A small network was shown many inputs. Here are its activations along a few directions, one row for each input.
Each table varies a few parts of the input and shows all the possible inputs, shuffled.
Descriptions start from the smaller parts, as in this example, which fits no table here: values(2) and (point or line(9) or (line(4) and ring(5))).
Shared parts are said once, and a part with two or three values counts as separate values.
(in the rows, 128 means zero)

Other details of the inputs vary at random and push rows far along two fixed directions, the same in every table; ignore that.

Table:
x1: [ 35  99 120 127 187 133  87 103 159 131  96 149 111 168  84]
x2: [ 94 126 158 133 134 122 131  74 140 129 111 155 114 136 121]
x3: [172 151 156 137  91  82 147 116 129 110 137 144 153  64 159]
x4: [203 158 134 168 112  84 163 148  95 138 105  96 117 117 120]
x5: [148 150 130 147 141 125 118 160 119 128 141 145 160 121 164]
x6: [158 143 124 174 123  88 149 141 120 142 104 109 133 125 111]
x7: [141 133 122 136 131  98 160 139 130 125 113  99 135 111 147]
x8: [ 52  86 104 114 159 175  98  91 150 100 118 109  77 171  75]
x9: [ 77 107 107 112 185 131 103 105 146 139 107 121 108 172  82]
x10: [187 163 163 128  96  87 136 102 131 135 147 144 119  82 124]
x11: [ 31  90 116 104 196 138 101 115 166 116  97 149 130 164 116]
x12: [114 117 134 113 156 142 106 115 162 118 166 138 127 110 155]
x13: [161 125 125 115 101 143 144 152 116 147 135 103 124 111 138]
x14: [155 135 129 161 137 134 167 152 111 137 121 124 150 146 179]
x15: [ 89 100 139 101 105 149 112 125 131 131 144 142 128 116 124]
x16: [116 126 129 137  93 139 113  97 133 104 142 137 113 115  99]
x17: [152 143 116 147  87 130 144 127 110 121 134 104 111 124 108]
x18: [117 119 151 106 137 112 124  92 147  98 130 132 117  91 142]
x19: [ 58  97 105 136 194 153  93 145 149 125 120 139 137 163 138]
x20: [156 144  93 162 164 105 146 179 103 167  76  92 134 199 101]
x21: [170 123  75 144 181 111 201 209 119 162  77  61 140 200 127]
x22: [167 157 142 105  73 133 111  89 111 110 167 158 118  98 110]
x23: [ 60  92 102  86 200 140 112 112 159 123 111 123 125 171 112]
x24: [147 162 166 111 109  96 122 111 132 111 141 178 157  79 157]
x25: [ 91 123 140 109 153 145  67 102 152 110 160 163 139 117 157]
x26: [107 119 133 136 135 126 100 124 140 114 151 152 140 102 160]
x27: [150 149 149 132  57 122 113  98 113 105 156 167 119  89 115]
x28: [103 116 136 140 137 130  98 109 155 106 157 142 139  88 158]
x29: [155 141 157 114  75 131 129 145 103 136 149 157 147  93 140]
x30: [ 64  99 113 129 144 178 133  96 134 120 104 129 100 196  96]
x31: [100 122 160 109 132 124 147  82 145 114 119 162 136 120 159]
x32: [ 74  95  90 115 204 159  99 138 148 129 133 113 130 174 131]
x33: [178 136 163 111  67 129 141 127 106 123 159 123 124  70 145]
x34: [ 48  88 110 113 179 127 117 120 160 118  98 133 128 157 121]
x35: [187 144 150 135  73 137 190 156  84 153 128 123 148 128 159]
x36: [219 162 127 142 109  85 174 158 108 136 115 107 143  95 163]
x37: [105 131 149 133 122 102 111  82 147 121 132 129 107  93 112]
x38: [163 139 156 114  60 126 144 128 111 132 164 119 133  67 148]
x39: [168 165 151 138  61 122 118 114 102 112 149 173 128  96 117]
x40: [170 122  60 179 186 134 168 220 109 160  91  53 137 185 152]
x41: [ 35  92 122 127 173 125  89  92 163 126 104 142 105 153  87]
x42: [153 122 126 137  92 133 154 162 111 143 133 104 143 114 131]
x43: [160 163 150 116  70 132  97  95 113 110 158 166 123 107 117]
x44: [103 145 157 124 134 110  93  93 144 125 129 170 129 108 110]
x45: [ 93 105 141  67 118 162  98 101 138 129 163 144 125 115 119]
x46: [188 160 140 130  66 127 125 102 113 112 153 139 108  84 123]
x47: [124 111 145  82 107 156 128 123 142 139 161 128 122 111 126]
x48: [144 151 115 142 109 141 128 147 105 128 120 135 129 157  99]
x49: [157 128 121 153 145 126 136 153 120 120 136 102 130 116 161]
x50: [176 141  73 156 174 105 183 221  94 164  64  73 159 214 135]
x51: [164 126  63 190 170 123 182 224 102 159  96  42 144 181 152]
x52: [172 158 163 130  96  92 113  82 134 124 142 149 112  62 129]
x53: [ 77 113 152  85 119 162  93 114 140 127 151 160 136 116 122]
x54: [ 61  92 119  85 151 174  92 130 141 139 128 126 125 169 111]
x55: [189 137  67 161 132 141 189 202  96 159  95  63 115 210  91]
Each input here is: ring(5) and (point or ring(10)).
Question: The inputs of x50 and x54 match in every part but the ring(5) part. If x3 is changed in the same way as x50 into x54, which row does it become?
Answer: x42
Question: Start at x44 and move only the ring(10) part, one step at a time. The first step leads to x20. Which rows follow, in order?
Answer: x9, x10, x52, x4, x37, x6, x41, x1
Question: Change only the ring(5) part in x7. List by row number the other rows that result.
Answer: x17, x37, x38, x51

Table:
x56: [189 147 138 131  89 128 155 168  90 138 145 130 154 111 164]
x57: [ 68  96  77 157 204 139 140 136 143 138  69  83 101 218  86]
x58: [171 137 117 144 106 136 123 150 118 122 162 107 127  98 147]
x59: [ 19  63  97  89 187 185  98  97 172 123 108 107  80 189  68]
x60: [114 144 175 103 120 114  90  81 151  97 161 193 148  68 167]
x61: [162 148 143 142 137  87 142 129 127 134 122 125 139 103 146]
x62: [ 97 114  79 158 170 143 145 182 114 158  75 102 129 226  79]
x63: [197 151 135 150  80 114 172 133 103 130 134 105 122 105 137]
x64: [124 111  84 144 136 160 163 193 104 160  98  86 128 204  93]
x65: [163 132 140 124 119 112 152 136 126 136 138 104 132  98 151]
x66: [ 19  72 102  84 164 184  90  91 161 117 122 113  91 179  71]
x67: [190 162 138 151 109 103 147 167  89 138 126 147 162 123 159]
x68: [190 150 136 130 101 122 160 168 105 132 143 123 159 104 176]
x69: [192 142 129 135 106 104 169 163 112 141 137 111 152 100 171]
x70: [ 62 119 153 108 140 141  35  49 178  81 181 184 109  72 129]
x71: [127 126 115 142 166 102 142 146 138 137 109 124 148 138 149]
x72: [204 171 134 152  95  92 155 141  99 137 114 132 126 120 115]
x73: [ 83 120 176  74  89 165  72  63 147 110 181 186 122  80 137]
x74: [ 99 115  79 151 181 150 137 184 111 162  76 104 138 228 103]
x75: [ 83 108 173  90 103 130  93  50 166  95 160 155 103  53 133]
x76: [ 91 127 170 114 120 102  93  56 161  99 138 166 112  67 127]
x77: [173 161 126 143  96 103 140 134  99 132 118 129 130 133 107]
Question: What do these inputs look like to the network?
Answer: values(2) and (point or ring(10))
Question: Start at x66 and move only the ring(10) part, one step at a time. The first step leads to x59. Which rows follow, in order?
Answer: x63, x75, x65, x69, x68, x56, x73, x64
Question: Change only the values(2) part in x77. List by row number the other rows that result.
Answer: x66

Table:
x78: [167 144 112 157 107 125 173 169  92 133 109  95 135 147 127]
x79: [104 124 134 130 137 125 130 120 135 110 128 127 132 114 142]
x80: [114 124 135  98 116 151 113 129 130 138 140 139 129 128 125]
x81: [150 130 103 135 122 141 167 170 110 146 113 111 146 171 130]
x82: [109 114 112 138 137 146 122 132 128 139 130 113 108 154 103]
x83: [174 143 111 141 117 115 150 136 106 131 115 103 120 146 123]
x84: [ 93 116 123 114 161 153  99 120 148 114 138 146 132 132 148]
x85: [115 121 135 124 116 142 113 110 129 137 141 125 119 120 107]
x86: [137 130 147 108 130 107 128 113 141 124 129 130 125 106 133]
x87: [130 131 139 104 105 145 107 122 121 131 156 144 138 112 125]
x88: [165 137 101 154 154 114 143 164 124 133 113  97 130 150 128]
x89: [171 162 114 153 115 115 148 175  86 151 102 140 154 171 117]
x90: [132 130 141 134 115 111 119 110 130 107 141 137 135  92 158]
x91: [192 161 121 145 107 111 170 149  96 133 116 102 127 137 123]
x92: [125 130 123 125 149 125 112 109 146 112 130 131 118 116 133]
x93: [138 135 135 109 109 126 111 103 129 125 146 130 119 105 105]
x94: [186 147 114 169 115 108 152 180 107 129 126 106 146 118 147]
x95: [223 189 144 179  81  61 161 172  81 135 112 146 168  94 151]
x96: [124 118 101 137 167 134 138 159 121 137 111 109 144 170 154]
x97: [126 127 127 124 148 112 118 103 141 115 127 125 122 121 140]
x98: [129 123 150 121 107 133 139 102 125 130 132 141 115 112 123]
x99: [116 126 129 109 118 129 130  95 146 115 131 135 115 127 110]
x100: [128 123 106 150 145 130 132 152 127 120 115 112 130 131 140]
x101: [106 114 116 128 136 147 132 139 129 152 111 104 111 157 104]
x102: [161 171 167 137  58  95 114 101 107 112 142 185 140  78 120]
x103: [135 132 136 114 132 111 110 109 140 126 143 129 130  96 126]
x104: [153 128 127 124 138 124 151 171 114 147 116 115 150 145 151]
x105: [164 151 158 117  60 117 126 121 114 125 153 144 130  70 133]
x106: [ 81  97 130 113 151 130 126 115 148 117 120 133 126 120 133]
x107: [111 122 139 125 116 116 131 111 148 110 137 142 140  96 147]
x108: [101 110 128 100 140 137 128  98 143 120 120 131 105 137 101]
x109: [141 129 107 136 153 112 130 145 131 135 126 108 124 137 123]
x110: [ 98 105  99 122 177 147 120 162 133 148 117 106 143 166 128]
x111: [ 93 110 120 128 126 153 103 120 140 109 138 129 114 133 107]
x112: [142 140 132 119 112 133 112  97 132 109 140 140 108 110 118]
x113: [117 112  99 144 132 139 139 144 115 127 107  99 121 163 119]
x114: [110 119 119 119 140 145 103 107 146 113 135 127 105 140  99]
x115: [ 99 126 144 107 147 140 114 109 141 113 144 150 140 119 155]
x116: [141 132 165 123 113 110 137  99 134 125 142 152 130  80 153]
x117: [100 109  95 121 154 160 121 159 124 142 127 113 123 180 109]
x118: [163 148 148 119  86 130 124 113 109 118 154 153 138 105 154]
x119: [139 139 145 134  98 140 115  98 126 117 146 146 111 102 130]
x120: [ 91 135 146 116 151 119  89 109 140 122 127 182 148 131 135]
x121: [117 127 147 132 124 118 134 102 150 123 137 142 133 104 147]
x122: [131 135 141 107 129 111 116 111 145 129 134 131 123  98 132]
x123: [165 149 120 143 142 104 161 147 117 130 113 103 133 134 139]
x124: [ 96 106  98 152 181 146 126 141 141 134 104 104 117 166 128]
x125: [113 114 150 121 137 124 128 116 141 134 126 128 124 117 136]
x126: [134 136 136 114 108 153 109 115 124 114 150 155 127 116 138]
x127: [106 120 142 137 143 135 100 104 153 115 147 141 120 110 136]
x128: [161 131 113 127 126 120 161 156 110 145 102  93 120 160 105]
x129: [156 152 159 137  87 125 141 103 113 122 145 139 122  99 136]
x130: [ 96 111 129 132 133 146 115  95 135 124 127 125 107 145 121]
x131: [169 149 123 136 110 136 161 161  95 137 126 118 144 148 140]
x132: [115 115 114 139 157 128 137 154 134 155 106  98 125 149 128]
x133: [158 133 109 164 125 139 146 161 110 142 119 100 120 160 114]
x134: [118 124 124 117 146 134 110 139 134 130 150 139 138 127 145]
x135: [103 118 143 132 142 126 110  90 145 118 136 137 121 113 149]
x136: [224 171 134 150  88  95 183 177  95 144 134 129 174 107 179]
x137: [121 126 135 128 120 117 109 123 136 115 154 139 130  92 139]
x138: [120 124 138 122 119 119 109 122 134 122 146 132 139  87 135]
x139: [ 87 100 101 127 164 135 127 159 140 142 102  96 127 154 122]
x140: [ 94 115 142 120 115 144 124  87 149 122 136 143 114 125 117]
x141: [ 92 101  95 129 143 151 122 151 125 138 114  95 123 161  94]
x142: [133 124 113 152 149 121 135 151 126 145 127 108 126 140 131]
x143: [ 98 109 148 102 105 139 115 106 136 116 135 138 118 112 114]
x144: [ 99 101 116 128 148 150 142 141 129 148 101  99 112 176 100]
x145: [142 152 115 142 131 106 131 132 112 136  97 136 124 163  88]
x146: [ 76 104 126 112 118 146 122 101 150 111 130 137 120 129 113]
x147: [108 125 137  95 120 134 106  96 146 125 136 133 107 114 103]
x148: [ 84 129 135 120 167 106  92  93 154 116 109 161 124 136 105]
x149: [184 160 148 120  77 107 121 107 115 119 164 145 119  81 123]
x150: [152 135 153 119  78 120 144 114 114 117 141 147 128  87 132]
x151: [142 139 144 124 126 132 107 127 135 115 158 154 145 102 157]
x152: [ 99  99 108 110 154 159 143 147 124 141 108 120 128 177 116]
x153: [106 114 137 104 152 118 125  98 153 118 125 138 119 113 128]
x154: [127 114 115 115 136 150 146 165 114 148 110 109 135 174 119]
x155: [105 110 100 129 154 166 118 155 129 132 125 116 125 180 113]
x156: [171 159 117 178 113 106 158 163  89 157  90 124 135 170 103]
x157: [115 123 118 132 115 147 116 122 127 110 131 129 115 123 119]
x158: [131 122 118 145 147 123 132 147 126 149 122 103 134 132 127]
x159: [129 122 104 140 118 135 133 157 114 133 129 108 120 144 109]
x160: [ 89 103 134  99 159 142 121 118 146 127 129 147 137 131 145]
x161: [103 136 146 148 147 106 108 108 138 132 111 160 133 131 122]
x162: [112 124 130 114 142 114 129 102 158 116 129 134 128 117 132]
x163: [166 159 170 141  97 105 140 104 120 118 151 147 136  73 163]
x164: [ 98 119 142  95 140 139 101 120 147 132 143 146 136 112 147]
x165: [126 114 123 131 138 119 147 159 125 136 108 104 136 136 134]
Question: The inputs of x108 and x153 match in every part but one. If x156 is changed in the same way as x108 into x153, which row does it become?
Answer: x161
Question: The inputs of x159 and x137 match in every part but one. If x98 is changed in the same way as x159 into x137, which row does it become?
Answer: x116
Question: What do these inputs look like to the network?
Answer: values(2) and line(4) and (point or ring(10))
Question: Change only the values(2) part in x119. List by row number the other rows that result.
Answer: x124
Question: Change only the values(2) part in x128. List by row number the other rows that result.
Answer: x86
Question: Change only the line(4) part in x126. List by row number the other rows that result.
Answer: x112, x119, x157
Question: Change only the ring(10) part in x152. List by row number the other rows that result.
Answer: x80, x81, x87, x117, x118, x126, x131, x154, x155
Question: Change only the ring(10) part in x84. List by row number the other rows that result.
Answer: x96, x104, x110, x115, x134, x136, x151, x160, x164
